These are the activations of a small network on made-up records, seen along a few directions, one row for each record.
Each row is followed by the record's values for the fields NUPI, SUF, NINOT, BATU.
Other fields move the rows too, some of them a lot.
In the rows, zero is written as 500.
Random noise pushes rows far along 20 fixed directions. That doesn't count. These rows show it; they differ only by the noise:
[549 392 419 528 479 503 442 623 531 433 384 380 556 346 701 587 433 478
 480 594 533 638 510 574 414 469 537 453 509 488 446 323 590 594]
[368 446 346 553 412 459 613 499 448 244 477 508 521 425 508 550 526 478
 448 652 497 493 614 552 306 398 592 342 547 673 454 365 610 604]
[599 381 452 680 597 505 354 596 397 565 525 500 389 553 476 841 287 541
 739 390 591 372 548 432 517 526 389 626 388 495 394 575 395 509]
[364 594 606 565 553 606 616 605 465 583 399 612 424 568 421 692 572 421
 561 380 623 400 614 429 466 474 333 515 375 397 580 626 503 396]
[370 453 552 387 304 488 768 795 627 537 248 636 621 427 563 484 774 317
 416 623 472 421 535 486 526 396 498 644 287 390 633 457 523 600]
[489 466 533 528 648 657 510 296 479 374 473 447 589 434 535 379 652 576
 463 607 335 535 479 486 455 460 401 534 429 636 581 569 338 602]
[517 388 453 416 438 334 497 584 556 501 476 467 433 489 560 596 391 497
 496 539 568 545 478 461 428 644 547 476 612 411 486 562 561 501]
[459 482 520 396 429 511 532 457 600 530 449 491 513 516 599 407 584 467
 566 593 474 345 513 505 419 588 563 333 546 465 415 350 518 549]
[285 599 635 470 806 577 456 224 518 403 329 514 547 582 620 355 500 359
 535 468 503 540 396 470 305 663 354 473 491 352 333 434 486 399]
[495 534 620 502 571 524 308 580 363 364 534 622 552 480 702 428 563 476
 409 846 627 466 384 555 479 465 523 556 562 452 467 464 493 599]
[520 568 491 558 472 469 394 364 492 622 802 410 375 621 629 396 385 507
 421 639 577 468 443 494 521 551 495 367 610 544 489 482 465 501]
[520 620 453 519 227 445 522 652 443 312 556 591 494 381 509 495 735 503
 588 625 438 389 709 554 533 419 663 336 685 657 410 241 489 680]
[624 493 372 328 649 451 380 578 346 426 588 428 398 313 516 556 503 781
 608 656 460 654 505 689 515 531 532 670 524 692 541 454 445 479]
[434 505 481 533 488 608 637 261 773 651 468 381 578 534 527 422 579 500
 545 456 398 355 510 442 407 532 580 250 412 619 458 298 419 541]
[489 476 361 622 545 597 572 371 451 509 461 572 483 581 468 699 537 530
 653 638 717 565 490 473 527 543 534 399 536 555 344 241 492 549]
[483 519 503 485 511 382 464 446 569 603 688 587 422 612 603 435 438 453
 575 520 544 584 395 449 512 667 554 545 569 493 410 415 510 519]
[574 529 422 361 417 509 707 364 588 554 414 410 501 382 279 421 749 530
 578 298 500 405 637 465 587 596 618 399 769 628 452 436 437 478]
[431 584 527 283 381 345 431 692 518 346 488 490 364 298 736 406 584 523
 512 291 180 609 675 659 294 429 518 431 545 391 482 501 460 649]
[505 437 423 743 255 521 554 514 647 510 774 440 347 590 707 456 453 388
 428 696 477 689 535 229 560 553 310 462 460 422 525 510 349 697]
[369 609 535 633 536 375 603 441 347 619 602 584 571 652 489 596 617 329
 372 543 550 582 463 567 624 345 500 579 447 583 661 621 510 605]
[513 741 563 731 320 706 594 552 472 456 438 565 424 499 401 539 531 346
 431 376 827 564 645 348 637 539 353 370 765 417 429 319 584 286]
[494 471 643 418 565 539 455 394 533 436 465 558 606 500 546 234 557 374
 507 503 469 436 401 428 471 670 466 627 604 452 443 533 551 474]

[632 337 484 322 681 655 516 448 436 504 240 398 591 371 441 456 452 646
 579 350 439 574 453 676 512 553 443 580 463 545 537 481 629 309] => {NUPI: zis, SUF: lufu, NINOT: gan, BATU: ketoz}
[575 693 646 701 344 716 376 412 354 420 621 502 405 635 375 408 333 449
 367 467 580 367 557 357 634 505 194 492 588 391 565 692 429 263] => {NUPI: zis, SUF: lufu, NINOT: sarem, BATU: kivaf}
[405 549 389 494 720 466 590 447 589 548 545 504 429 510 471 547 426 545
 524 563 647 708 397 483 483 584 512 606 421 596 444 369 465 368] => {NUPI: zis, SUF: lufu, NINOT: sarem, BATU: kivaf}
[580 346 537 508 552 505 483 647 564 537 700 648 384 470 552 384 341 518
 478 167 533 471 473 458 397 487 594 514 630 639 484 618 641 459] => {NUPI: zis, SUF: lufu, NINOT: sarem, BATU: bule}
[553 501 483 564 473 251 471 520 544 512 398 544 621 563 353 698 309 540
 658 330 395 466 448 525 546 619 642 568 470 634 449 377 585 394] => {NUPI: nobok, SUF: nolav, NINOT: sarem, BATU: kesa}
[450 477 477 357 231 584 500 645 486 449 631 714 397 459 524 310 506 452
 425 431 566 404 555 533 344 356 574 586 493 307 440 521 652 581] => {NUPI: nobok, SUF: nolav, NINOT: bev, BATU: vefoz}
[531 502 489 436 511 559 400 595 485 582 617 506 318 496 642 425 488 543
 616 481 547 377 534 557 502 455 471 447 478 387 327 393 414 531] => {NUPI: nobok, SUF: lufu, NINOT: gan, BATU: bule}
[588 389 395 351 412 758 573 566 531 444 197 426 553 319 486 415 474 575
 492 451 504 513 531 624 467 447 450 514 406 440 462 267 616 338] => {NUPI: zis, SUF: lufu, NINOT: gan, BATU: ketoz}
[490 598 346 595 434 785 456 333 454 326 644 326 331 383 482 440 565 564
 440 628 640 571 686 406 395 406 373 343 590 375 376 468 378 567] => {NUPI: zis, SUF: lufu, NINOT: gan, BATU: vefoz}
[370 603 691 515 691 649 518 516 412 384 394 601 557 437 479 414 655 454
 395 421 536 340 541 525 369 416 469 426 560 598 576 588 568 426] => {NUPI: zis, SUF: nolav, NINOT: sarem, BATU: ketoz}
[553 607 496 458 403 571 544 420 573 620 541 527 519 547 442 486 669 489
 577 669 618 713 456 391 698 641 487 577 522 321 526 431 484 526] => {NUPI: zis, SUF: lufu, NINOT: bev, BATU: ketoz}
[518 618 695 366 671 517 396 605 540 675 465 543 440 482 612 432 499 557
 448 349 519 475 403 594 533 499 481 538 483 453 543 544 424 341] => {NUPI: nobok, SUF: lufu, NINOT: bev, BATU: ketoz}
[396 609 480 493 552 488 652 453 453 430 376 593 489 535 401 473 519 421
 574 380 443 657 536 535 550 593 392 566 506 580 469 354 562 321] => {NUPI: nobok, SUF: lufu, NINOT: sarem, BATU: vefoz}
[552 562 432 551 462 501 608 644 459 415 566 521 374 389 315 490 503 516
 503 375 616 610 593 416 658 548 399 725 598 599 505 498 469 320] => {NUPI: zis, SUF: lufu, NINOT: gan, BATU: ketoz}
[700 395 509 587 420 557 444 561 604 547 467 418 532 391 666 413 325 594
 290 328 435 672 382 533 599 396 477 531 501 529 565 425 441 457] => {NUPI: res, SUF: lufu, NINOT: gan, BATU: kesa}
[464 393 528 475 452 405 617 457 498 603 423 441 474 621 590 421 527 222
 562 313 511 570 535 424 566 670 390 426 670 287 403 523 626 531] => {NUPI: res, SUF: nolav, NINOT: gan, BATU: ketoz}
[401 639 533 373 681 221 456 657 497 448 408 464 394 444 538 608 516 561
 616 415 412 604 542 564 436 628 516 535 526 465 472 492 453 407] => {NUPI: nobok, SUF: nolav, NINOT: gan, BATU: kesa}
[551 565 738 649 621 588 307 413 557 466 429 456 671 493 574 547 403 589
 575 341 294 421 493 527 401 543 509 315 476 629 585 499 577 445] => {NUPI: zis, SUF: lufu, NINOT: bev, BATU: ketoz}
[585 391 441 457 573 568 406 338 476 453 395 489 623 485 450 511 293 566
 567 378 475 602 376 576 425 586 535 609 498 504 431 438 642 420] => {NUPI: zis, SUF: lufu, NINOT: sarem, BATU: kivaf}
[489 572 558 447 271 467 411 626 544 500 534 607 565 460 569 548 476 604
 443 587 418 465 463 623 451 390 634 514 356 407 575 419 556 565] => {NUPI: zis, SUF: lufu, NINOT: gan, BATU: vefoz}
[492 739 646 553 372 391 445 592 592 486 479 547 585 455 506 591 597 513
 294 608 590 540 470 469 563 478 662 371 640 443 623 503 467 511] => {NUPI: zis, SUF: lufu, NINOT: sarem, BATU: ketoz}
[474 545 533 567 438 545 485 486 518 545 517 455 417 554 609 508 384 475
 547 321 413 489 590 551 437 500 430 274 513 464 440 381 572 464] => {NUPI: zis, SUF: zavot, NINOT: sarem, BATU: vefoz}
[486 615 434 455 577 465 455 388 589 472 289 333 708 308 599 611 714 636
 485 571 341 661 491 691 463 338 683 399 406 524 468 240 338 725] => {NUPI: nobok, SUF: lufu, NINOT: sarem, BATU: kesa}
[452 672 570 540 437 472 522 355 401 467 384 688 707 588 436 472 564 478
 378 477 474 547 366 635 599 410 620 522 531 567 555 331 580 462] => {NUPI: zis, SUF: lufu, NINOT: sarem, BATU: kesa}
[391 430 556 548 559 469 517 430 626 366 417 522 569 483 652 395 472 443
 365 464 428 481 427 450 310 493 535 372 544 524 426 453 489 562] => {NUPI: nobok, SUF: lufu, NINOT: sarem, BATU: kesa}
[534 388 443 433 417 413 540 357 521 695 481 433 508 644 495 523 402 528
 494 448 412 279 432 582 534 490 551 399 437 532 506 467 445 518] => {NUPI: res, SUF: nolav, NINOT: sarem, BATU: ketoz}
[478 435 419 584 497 608 645 423 493 471 522 630 449 543 274 686 536 636
 672 458 628 329 600 427 427 527 597 347 545 683 434 419 529 468] => {NUPI: res, SUF: nolav, NINOT: gan, BATU: vefoz}
[584 510 371 412 571 596 516 482 512 593 492 216 471 337 316 532 431 590
 482 571 670 512 560 535 542 574 458 562 543 574 545 500 554 262] => {NUPI: nobok, SUF: lufu, NINOT: gan, BATU: vefoz}
[556 385 421 505 616 548 581 501 593 635 514 322 456 358 608 322 513 403
 447 184 374 571 516 526 556 369 401 627 427 583 445 507 357 562] => {NUPI: nobok, SUF: lufu, NINOT: sarem, BATU: bule}
[660 327 456 360 562 575 430 453 627 370 267 409 706 296 360 463 532 531
 759 405 562 542 485 410 425 784 655 654 650 385 313 372 699 495] => {NUPI: zis, SUF: nolav, NINOT: gan, BATU: ketoz}

Here are new rows. What are their fields?
[591 421 488 584 390 604 444 710 528 251 524 592 540 288 437 581 529 610
 470 554 608 498 606 412 381 437 615 505 602 551 521 538 609 595] => {NUPI: nobok, SUF: lufu, NINOT: sarem, BATU: ketoz}
[686 505 326 340 376 320 318 517 556 630 442 142 581 332 568 507 441 558
 569 514 307 404 533 706 588 444 671 562 425 462 401 326 371 616] => {NUPI: zis, SUF: lufu, NINOT: sarem, BATU: vefoz}
[645 252 360 501 547 554 374 383 432 425 641 576 517 516 430 556 342 814
 608 653 429 488 346 553 471 458 585 687 300 629 475 527 422 607] => {NUPI: nobok, SUF: nolav, NINOT: gan, BATU: ketoz}
[480 658 465 492 504 390 384 459 532 511 504 326 493 453 542 514 589 353
 716 514 504 413 637 470 508 624 552 430 610 380 214 279 417 602] => {NUPI: res, SUF: nolav, NINOT: sarem, BATU: vefoz}
[454 471 507 497 350 400 653 483 492 570 503 569 549 650 526 372 538 364
 276 711 525 500 340 431 703 503 432 641 479 457 617 570 424 514] => {NUPI: zis, SUF: lufu, NINOT: sarem, BATU: kivaf}
[514 447 391 269 593 484 447 529 685 583 609 424 410 304 640 293 481 640
 481 362 383 642 413 568 373 470 557 762 346 437 437 456 383 568] => {NUPI: nobok, SUF: lufu, NINOT: sarem, BATU: kesa}
[463 396 579 584 489 518 511 400 562 395 505 722 555 609 466 402 336 415
 468 279 429 411 421 389 343 559 569 420 594 626 443 560 610 440] => {NUPI: zis, SUF: lufu, NINOT: sarem, BATU: kivaf}
[477 235 317 279 704 449 619 439 286 478 544 602 478 497 403 400 542 519
 450 681 657 524 341 627 527 471 527 825 489 605 478 633 568 523] => {NUPI: nobok, SUF: lufu, NINOT: sarem, BATU: ketoz}
[505 567 602 409 460 503 581 584 523 682 475 505 433 589 558 561 650 582
 582 578 461 387 575 535 535 595 516 179 571 545 651 460 578 452] => {NUPI: zis, SUF: nolav, NINOT: sarem, BATU: kesa}
[378 585 516 479 595 450 461 474 442 487 615 463 441 602 668 400 533 447
 537 762 426 439 502 566 461 538 436 342 484 597 462 378 480 510] => {NUPI: nobok, SUF: lufu, NINOT: sarem, BATU: bule}
[462 649 477 617 452 491 412 583 573 629 854 492 392 510 524 481 416 493
 435 512 652 521 529 487 472 387 608 481 440 517 492 459 542 514] => {NUPI: nobok, SUF: nolav, NINOT: gan, BATU: ketoz}
[577 495 551 449 335 493 547 476 333 591 441 611 510 659 432 468 475 480
 389 507 510 614 391 542 748 512 331 673 494 315 680 650 542 385] => {NUPI: nobok, SUF: lufu, NINOT: gan, BATU: kesa}
[594 364 480 452 491 604 402 474 606 536 627 533 384 492 605 419 435 655
 615 465 323 424 478 443 420 531 466 536 358 485 458 547 322 605] => {NUPI: zis, SUF: lufu, NINOT: sarem, BATU: vefoz}
[459 836 663 529 557 394 404 465 506 725 610 509 533 608 669 524 600 526
 494 600 442 642 417 676 657 475 576 373 470 551 582 282 443 504] => {NUPI: nobok, SUF: nolav, NINOT: bev, BATU: vefoz}
[569 509 587 614 670 583 497 500 432 560 365 435 521 539 470 554 509 373
 639 369 545 560 522 385 642 674 302 542 599 501 483 526 523 373] => {NUPI: zis, SUF: nolav, NINOT: sarem, BATU: bule}
